Each row below holds a small network's activations on one input, seen along a few directions.
In each table, some parts of the input vary, and every possible input appears once, in random order.
Descriptions start from the smaller parts, as in this example, which fits no table here: one of 2 separate values, together with either a single point or one of 11 places around a ring or (one of 4 places along a line, together with one of 8 places around a ring).
Shared parts are said once, and a part with two or three values counts as separate values.
In the rows, 128 means zero.

Rows:
r1: [116 101 148  61 134 220 141 102  60 119 132 141]
r2: [124  66 140  51 126 214 150 127  68 105 125 177]
r3: [142 167 133 159 154 101 143  91 140 150 134 129]
r4: [121  86 161  58 123 212 161  99  61 107 136 151]
r5: [130 124 102 170 123  92 103 163 167 113 107  93]
r6: [104 120 128 163 127 102 128 133 154 155 143 133]
r7: [126  80 162  51 124 201 166 114  58 112 141 154]
r8: [163 143 100 157 142  97 103 137 155 125 126 133]
r9: [119  81 125  54 136 223 132 130  67 117 123 167]
r10: [144 147 112 152 157 104 134 120 148 147 124 156]
r11: [101 150 134 144 123  90 131 122 148 147 140 131]
r12: [120 137 109 152  88 100 102 152 169 132 107 119]
r13: [166 157 122 156 141  84 118 124 145 133 142 110]
r14: [111  98 143  54 142 215 141 128  62 108 130 153]
r15: [138 151 112 150 112  75 112 142 156 120 113  82]
r16: [147 160 133 151 156  90 149 107 139 155 140 132]
r17: [134 158 111 158 110  86 107 126 158 115 107  78]
r18: [107 154 137 152 114  96 132  96 145 158 143 118]
r19: [113  67 138  73 146 227 138 139  69 117 133 155]
r20: [118  52 153  70 136 217 156 136  69 105 135 166]
r21: [121  95 147  54 135 210 147 117  58 125 138 144]
r22: [116  83 158  51 131 205 159 125  63  96 133 163]
r23: [161 163 122 163 139  94 112 109 147 127 136 107]
r24: [109 134 116 145 117  99 123 125 153 155 133 145]
r25: [114 123 122 171  98 104 108 160 171 132 118 107]
r26: [155 160 118 156 148  88 112 135 150 116 134 119]
r27: [117 157 132 159  86  97 112 123 161 134 117  93]
r28: [136 138  90 151 113  89  97 155 165 113  97 105]
r29: [128 154 108 150 119  80 106 152 160 104 105  90]
r30: [136 163 129 151 163  95 143 117 143 139 132 141]
r31: [139 133 124 171 167 107 139 128 150 147 134 144]
r32: [158 129 113 175 152 100 108 146 156 125 137 121]
r33: [122 150 131 152  87  87 118 139 160 140 123  96]
r34: [112 153 127 152  94  92 111 149 164 124 115 105]
r35: [112 147 138 144 116  85 138 112 143 163 148 122]
Describe the family of inputs behind these rows.
> one of 5 places along a line, together with either one of 2 separate values or one of 5 places around a ring
The inputs of r35 and r11 match in every part but the place on the line of 5. If r13 is changed in the same way as r35 into r11, which row does it become?
> r26

Rows:
r36: [ 85 169 123 186  68  42 111 133 200 169 123 102]
r37: [159  82  79  95 141 202  79 178 106  72  88 129]
r38: [173 114 143 134 223 169 160  91  87 151 174 178]
r39: [191 192 115 167 221  77 143  88 137 146 148 154]
r40: [182 103  88 163 137 108  83 199 160  63  95  87]
r41: [ 91 122 134 144  36  91  99 170 166  99 103  50]
r42: [157  73 130  60 181 204 156 139  65  92 130 193]
r43: [ 84 132 189 118 120 154 179  59  95 187 176 141]
r44: [168 151  76 205 177  59  97 163 193 130 114 137]
r45: [110 206 159 148 111  59 158  55 145 187 157 119]
r46: [ 68 101 124  75  41 185  97 150 112 110  94  91]
r47: [ 66  92 175  41  80 186 173 111  71 130 135 155]
Describe the family of inputs behind these rows.
> one of 2 separate values, together with one of 6 places around a ring
The inputs of r42 and r37 match in every part but the place on the ring of 6. If r47 is changed in the same way as r42 into r37, which row does it become?
> r46
Which other rows does r44 become when the choice among 2 separate values takes its other values? List them by row number.
> r36

Rows:
r48: [123 100 182 129  50 129 126 147 115  74 135  12]
r49: [194 169 166 220 160  38 144 103 159 120 171  45]
r50: [ 45 153 142  89  21 119 123 117 136 142 102  92]
r51: [179 236  90 164 159  40 105  91 168 141 114 113]
r52: [199 184  63 195 191  59  83 146 183 116 103 121]
r53: [ 93 133 166  45 143 191 182  61  54 163 154 187]
r54: [107 164 104  72  47 131  88 133 125  94  77  79]
r55: [ 88 165 143 226 132  32 152 100 202 224 171 156]
r56: [183 113  70 236 199  59  94 195 208 126 121 153]
r57: [159  22 109 101 206 226 138 182  87  98 131 213]
r58: [ 16  93 159 135  16 123 134 142 162 176 129 120]
r59: [175  93 102  60 200 225 127 131  60  88 115 182]
r60: [155 144 128  29 169 206 149  75  44 113 126 175]
r61: [ 65  73 183  90 139 196 195  88  79 198 181 215]
r62: [126 113  78 103  81 149  65 190 140  70  68  87]
r63: [171  80 208  87 169 205 187  89  36  92 180 108]
r64: [109  42  85 144  86 149  74 239 167  79  84 118]
r65: [117 225 128 181 134  27 139  75 179 190 143 127]
The inputs of r56 and r64 match in every part but one. If r55 is changed in the same way as r56 into r64, which row does it become?
> r58
Describe the family of inputs behind these rows.
> one of 3 separate values, together with either a single point or one of 5 places along a line
Which other rows agree with r53 in the choice among 3 separate values? List them by row number.
> r57, r59, r60, r61, r63
Which other rows does r54 become when the choice among 3 separate values takes its other values? List them by row number.
> r51, r60

Rows:
r66: [138 106 110 157 117 165  81 143 133 132 131  85]
r67: [167 175 129  94 149 125 144  83 102 120 125 141]
r68: [146 125 111 182 123 143  88 125 150 142 129  89]
r69: [152 104 169 139 152 110 179 115 119 125 162 150]
r70: [144  85 167 114 146 132 172 133 102 114 164 145]
r71: [159 156 128  69 143 146 136 101  84 110 127 137]
r72: [ 59 140 160 138  53 150 117  87 130 180 146  80]
r73: [145  84 147 140 112 108 133 176 138  89 137 106]
r74: [137 109 135 132 150 189 116 102  97 157 158 127]
r75: [168 170 104 119 115  98 106 122 137  93  99 100]
r76: [122  92 112 145 116 191  85 152 123 114 114  80]
r77: [121  95 137 120 150 216 120 111  87 139 141 122]
r78: [159 202 128 114 172  94 146  80 114 133 132 132]
r79: [127  72 169 103 145 159 176 142  92  96 147 141]
r80: [154 104 149 165 118  86 140 159 155 100 134 110]
r81: [ 34 140 135 104  48 111 135 121 151 175 117 154]
r82: [137 155 134 177 179 136 127  80 127 180 163 122]
r83: [113 109 110  98 145 150 134 136 118 152 129 201]
r84: [114 105  85 123 111 125  98 177 154 127 102 160]
r85: [142 135 106  82 109 145 100 147 109  64  84  92]
r86: [145 131 147 186 140  55 142 156 166 113 141 102]
r87: [143 142 130  57 143 173 140 110  74  92 109 132]
r88: [159 197 103 139 138  68 109 120 150 107 106  91]
r89: [143 132 166 160 174  79 181 113 131 138 169 142]
r90: [114 151  84 168 140  72 109 156 185 150 108 155]
r91: [ 98  91  87 111 111 152 102 186 145 109  85 155]
r92: [122 125  86 148 117 103 106 159 172 137 101 164]
r93: [ 67 112 194 119  50  89 176 121 131 144 147  95]
r94: [138 152 110 202 145 112  91 122 163 155 136  81]
r95: [ 96  95 112  86 145 176 138 145 109 134 112 196]
r96: [ 81 187 153  75  46 108 137  86 117 133 115  90]
r97: [128  71 149 128 111 135 136 186 127  71 120 102]
r98: [145 128 136 157 157 167 124  83 114 167 156 131]
r99: [121 128 111 123 151 128 141 118 136 162 127 206]
r100: [159 150 103  94 109 120  97 140 119  83 101  96]
r101: [113 155 109 143 174  97 144 114 149 175 134 197]
Describe the family of inputs behind these rows.
> one of 4 separate values, together with either a single point or (one of 2 separate values, together with one of 4 places along a line)
The inputs of r97 and r91 match in every part but the choice among 4 separate values. If r89 is changed in the same way as r97 into r91, which row does it become?
> r101
Which other rows does r68 become when the choice among 2 separate values takes its other values? List them by row number.
> r98
Which other rows does r89 become when the choice among 2 separate values takes its other values? List them by row number.
> r86
Which other rows does r78 become when the place on the line of 4 takes its other values? List them by row number.
> r67, r71, r87

Rows:
r102: [ 66 162 155 118  61 134 132  89 132 165 125 104]
r103: [ 72 158 154 106  62 114 148  86 132 141 113 116]
r104: [ 88  99  80 142 103 117  87 213 174  82  67 112]
r105: [152  92 119  53 121 226 112 112  60 102 119 129]
r106: [178  50 181  90 127 215 152 127  56  62 153  90]
r107: [103  97  82 129  93 104  92 225 171  89  74 117]
r108: [144 102 127  33 137 203 120 139  54  80 126 138]
r109: [128 110 128 139 180 156 154  86 114 199 170 209]
r110: [138 116 136 123 177 136 159  98 114 180 175 224]
r111: [ 82 154 154  99  44 103 131  99 131 156 141 118]
r112: [146 107 126  57 133 237 118 114  61  91 109 131]
r113: [135 106 126  40 154 214 138 126  56  65  98 136]
r114: [ 99  99  81 158  83 140  66 201 179 108  76 106]
r115: [175 215 102 196 166  66 102  96 172 147 123 101]
r116: [114  46 136 187  97 115 104 229 168  78 121  60]
r117: [190 206 101 176 150  36 102 106 171 138 140 114]
r118: [128 120 135 131 193 147 177  85 115 164 147 222]
r119: [189 162 157 225 181  40 140 124 161 118 168  54]
r120: [163 204  94 187 173  52 101 108 165 156 135  93]
r121: [155  68 192 176 188 144 193 101 110 161 202 170]
r122: [115  91  80 139  66 109  66 211 177  99  92 120]
r123: [ 81 109 210 148  76 108 169 117 121 136 169  57]
r124: [178 213 103 165 177  30 128 120 165 128 121 111]
r125: [104 128 137 139 213 162 164 103 109 188 160 204]
r126: [ 72 147 147 114  48 124 126  86 131 176 136 102]
r127: [167 101 129  31 125 204 137 124  58  74 104 148]
r128: [ 87 156 156  93  51 101 153  98 129 148 121 121]
r129: [125 122 139 112 204 130 185 112 108 171 156 221]
r130: [105  85  73 154  70 130  60 198 178 118  87 105]
r131: [163 214 101 179 187  43 123 107 167 121 113 106]
Describe the family of inputs behind these rows.
> one of 5 separate values, together with either a single point or one of 5 places around a ring
The inputs of r117 and r122 match in every part but the choice among 5 separate values. If r120 is changed in the same way as r117 into r122, which row does it become?
> r130
A walk changes only the place on the ring of 5. It starts at r102 and steps to r126. List the rest of the walk in order.
> r111, r128, r103
Which other rows does r123 become when the choice among 5 separate values takes its other values? List them by row number.
> r106, r116, r119, r121
Which other rows agree with r118 in the choice among 5 separate values? List them by row number.
> r109, r110, r121, r125, r129
Which other rows does r108 become when the place on the ring of 5 takes its other values? List them by row number.
> r105, r112, r113, r127

Rows:
r132: [142 101 105  92 190 153 157 137 112 133 119 230]
r133: [ 94 136 130 166  92  79 132 127 170 180 128 126]
r134: [115 145 147 175 129  65 141 119 157 163 164 129]
r135: [156 133 139 200 150  88 139 131 162 137 148 128]
r136: [ 94 121 113 160  77  89 102 153 179 132 108 123]
r137: [171 168 104  79 157 139 129  92  96 121 117 166]
r138: [145  63 124 119 167 177 128 150  99 107 132 137]
r139: [100 141 147  94  85 145 143  93 107 159 132 121]
r140: [ 97 105 162 114 149 151 162 111 102 156 169 163]
r141: [117 169 159 130 130  90 150  95 123 139 153 103]
r142: [163 133 161 123 144 151 145  95 101 121 148 122]
r143: [134 113 104 160 105  97  92 192 171 112 108 110]
r144: [121 148 166 100 122 129 153  85  97 143 166 125]
r145: [ 75  85 123 104  99 179 123 144 119 123 117 156]
r146: [ 99 126 129  89  71 156 112 118 115 112 112 117]
r147: [165 128 118 134 143 116 124 135 125  86 118  79]
r148: [157 202  85 130 179 105 103 102 125 127 103 128]
r149: [162 104 106 179 143  91 115 160 158 110 129 105]
r150: [136 138 116 116 105 122 103 168 137  86  97  85]
r151: [159 157 151 154 151 113 147 106 129 113 137 102]
r152: [116  75 117 103 127 185 111 183 110 104 114 143]
r153: [ 75 100 141 109 112 168 155 119 112 170 136 159]
r154: [140  91 157 137 173 173 154 121 106 134 150 160]
r155: [140 118 121  88  99 164 103 157 106  91 112 105]
r156: [151 173  67 189 179  83  86 134 190 168 125 162]
r157: [ 96 146 125 116  77 113 112 129 146 107  97  98]
r158: [169 105 128 105 138 155 120 124  95  95 130  99]
r159: [ 97 161 142 122  92 104 142 104 136 155 117 100]
Describe the family of inputs behind these rows.
> one of 4 places along a line, together with either a single point or one of 6 places around a ring
The inputs of r155 and r150 match in every part but the place on the line of 4. If r158 is changed in the same way as r155 into r150, which row does it become?
> r147
Which other rows agree with r140 in the place on the line of 4? List them by row number.
> r132, r138, r145, r152, r153, r154
Which other rows agree with r133 in the place on the line of 4? List them by row number.
> r134, r135, r136, r143, r149, r156
